These are the activations of a small neural network, seen along a few directions. Each row is one input.
Each table varies a few parts of the input and shows all the possible inputs, shuffled.
A made-up example of a description, with smaller parts first: one of 3 separate values, together with either a single point or one of 9 places along a line or (one of 4 places along a line, together with one of 5 places around a ring).
Shared parts are said once, and a part with two or three values counts as separate values.
In the rows, zero is written as 128.

Other details of the inputs vary at random and push rows far along three fixed directions, the same in every table; ignore that.

A family of inputs:
r1: [168 169 107 103 125  81 207 166  96  96 160 181 101]
r2: [129 129 164 146 129 122 114 105 175 127 118  92 133]
r3: [168 226 116  67 170  93 148 122 188 133 138 127 106]
r4: [109 136 184 124 147 133 116 113 171 139 127  88 138]
r5: [114  51 166 130 105  95 153 129 102 112 148 159 128]
r6: [125 125 169 126 128 114 105  99 168 133  99  89 125]
r7: [108  84 153 173  87  91 175 186  83  92 150 159 182]
r8: [123 141 147 162 107 120 130 105 163 138 114  80 129]
r9: [116  93  71 165 117 211  37  96 111 147  91 112 136]
r10: [155 119  23 103 132 162 114 143  35 109 153 199 104]
r11: [130 122 161 133 123 114 108 100 179 135  99 100 128]
r12: [114 126 174 118 137 124 113 108 186 149 108 106 136]
r13: [135 134 155 148 103 115 113 100 159 126  94  82 123]
r14: [105  99  63 179 121 216  55 101 115 158 111 110 142]
r15: [119  64 159 145  85  96 158 129  83 103 144 140 123]
r16: [115 138 162 152 132 134 134 123 183 150 125  93 138]
r17: [165 239 118  85 171 104 163 140 172 133 138 110 103]
r18: [114  65 157 150  86 103 169 143  99 119 128 161 128]
r19: [ 73  29  94 140 134 203  92 140  42 153 151 166 140]
r20: [147 190  31  90 180 192  81 131 129 162 115 148 111]
r21: [156 217   9 124 155 172  74 155 114 128 104 140 158]
r22: [109 129 182 111 142 124 110 108 174 147 108  95 133]
r23: [151 160 126  62 149  77 198 169 100 120 151 183  96]
r24: [179 164 109  97 120  74 195 158  92  83 158 178  97]
r25: [109  68 164 143  91 103 167 142  88 117 128 150 124]
r26: [113 133 177 131 142 133 119 113 182 141 127  99 141]
r27: [115 132 153 147 126 125 132 114 186 157 124  95 135]
r28: [164 229 124  60 175  93 146 121 176 131 138 117 103]
r29: [134 140 158 160 108 124 119 105 155 118 113  75 129]
r30: [100 109  80 177 133 225  54 109 100 149 112  98 143]
r31: [141 150  12 121 138 154 118 184  39 106 153 197 158]
r32: [109  54 173 123 110  95 151 128  91 110 149 148 125]
r33: [109  60 182 128 117 105 153 138  87 103 150 146 128]
Description of these inputs: one of 3 separate values, together with either a single point or (one of 2 separate values, together with one of 5 places around a ring).
Changing only the choice among 3 separate values turns r11 into r2. The same change can be made to r6. Which row results? -> r33
A walk changes only the place on the ring of 5. It starts at r8 and steps to r15. List the rest of the walk in order. -> r32, r28, r19
Which other rows does r14 become when the choice among 3 separate values takes its other values? List them by row number. -> r1, r18
Which other rows does r13 become when the place on the ring of 5 takes its other values? List them by row number. -> r6, r22, r23, r25

A family of inputs:
r34: [106  89 128 152 123 168  91 111 118 138 121 113 135]
r35: [107  88 129 150 121 167  90 110 117 140 114 114 132]
r36: [127  99 141 129 113 106 153 139 105 113 143 151 128]
r37: [157 157  67  88 146 128 142 148  87 116 146 180 107]
r38: [123 101 143 127 118 107 153 145 106 114 143 152 134]
r39: [125 159 121 174 117 151  95 108 173 143  99  70 147]
r40: [143 166 139 147 112  97 159 135 161 122 124 107 133]
r41: [107 100 114 174 107 164  97 125 112 134 114 110 151]
r42: [109  89 122 155 115 162  88 112 118 136 113 116 140]
r43: [146 162  75  89 161 143 129 148  97 124 148 167 117]
r44: [136 155 156 116 132  99 152 123 169 135 126 112 119]
r45: [119  98 150 118 124 111 154 139 105 121 145 149 124]
r46: [119 101 150 120 124 111 152 145 105 117 144 151 132]
r47: [134 159 155 125 132 108 135 120 173 133 116 101 129]
r48: [121  98 145 129 118 122 142 129 113 125 133 140 121]
r49: [120 100 150 118 121 110 151 144 104 118 137 152 129]
r50: [107  88 121 156 117 164  90 113 122 140 116 118 141]
r51: [146 157 149 127 119  91 147 120 160 117 123 109 124]
r52: [134 157 155 122 132 107 137 115 173 137 117 100 121]
r53: [117 103 149 127 124 120 138 137 112 121 136 139 135]
r54: [167 218  86  81 166 117 138 138 143 123 136 138 110]
r55: [136 158 156 120 132 100 150 128 169 131 125 114 127]
r56: [107  89 129 152 123 167  89 110 116 137 119 112 135]
r57: [122  99 142 126 117 108 154 145 108 119 139 155 132]
r58: [138 159 148 132 125 104 135 121 174 130 114 102 131]
r59: [125  98 147 124 119 112 154 137 104 116 144 149 120]
r60: [137 147  56 111 156 187  79 120  98 139 122 141 114]
r61: [124  96 146 122 118 112 156 137 107 121 141 152 118]
r62: [130 148  58 108 164 189  80 124 102 145 131 141 121]
r63: [159 159  69  88 146 125 140 148  82 109 148 176 108]
r64: [123 100 138 136 115 118 141 132 116 120 139 141 132]
r65: [121 103 142 133 117 116 137 137 110 116 133 138 136]
r66: [140 167 138 153 113 106 144 127 167 126 116  95 136]
r67: [122 101 142 128 119 108 154 145 107 116 144 152 134]
r68: [133 157 154 123 133 108 138 116 175 139 119 101 122]
r69: [138 155 157 114 130  95 149 122 163 130 121 110 117]
r70: [152 159  73  92 155 143 130 139  94 122 146 164 105]
r71: [105  91 125 153 120 162  88 118 119 138 112 116 146]
r72: [150 205  68 106 170 170  77 107 154 147 112 101 116]
r73: [120 101 141 132 116 116 139 137 113 121 130 141 134]
r74: [ 99  91 131 148 129 169  91 120 124 145 119 119 145]
r75: [145 156 148 126 119  91 148 121 162 122 119 112 121]
r76: [116 147 137 147 139 156  90  98 184 155 109  76 137]
r77: [121 103 141 134 118 117 138 137 112 118 135 139 137]
Changing only one part turns r68 into r44. The same change can be made to r59. Which row results? -> r70
Changing only one part turns r37 into r75. The same change can be made to r57. Which row results? -> r73
Describe the family of inputs behind these rows. -> one of 4 places along a line, together with either a single point or (one of 2 separate values, together with one of 5 places around a ring)
Which other rows does r61 become when the choice among 2 separate values takes its other values? List them by row number. -> r70
A walk changes only the place on the ring of 5. It starts at r76 and steps to r43. List the rest of the walk in order. -> r67, r64, r70
Which other rows does r62 become when the place on the line of 4 takes its other values? List them by row number. -> r45, r72, r76
List by row number the other rows that have the place on the line of 4 in common with r51. -> r35, r41, r42, r49, r53, r56, r65, r69, r71, r72
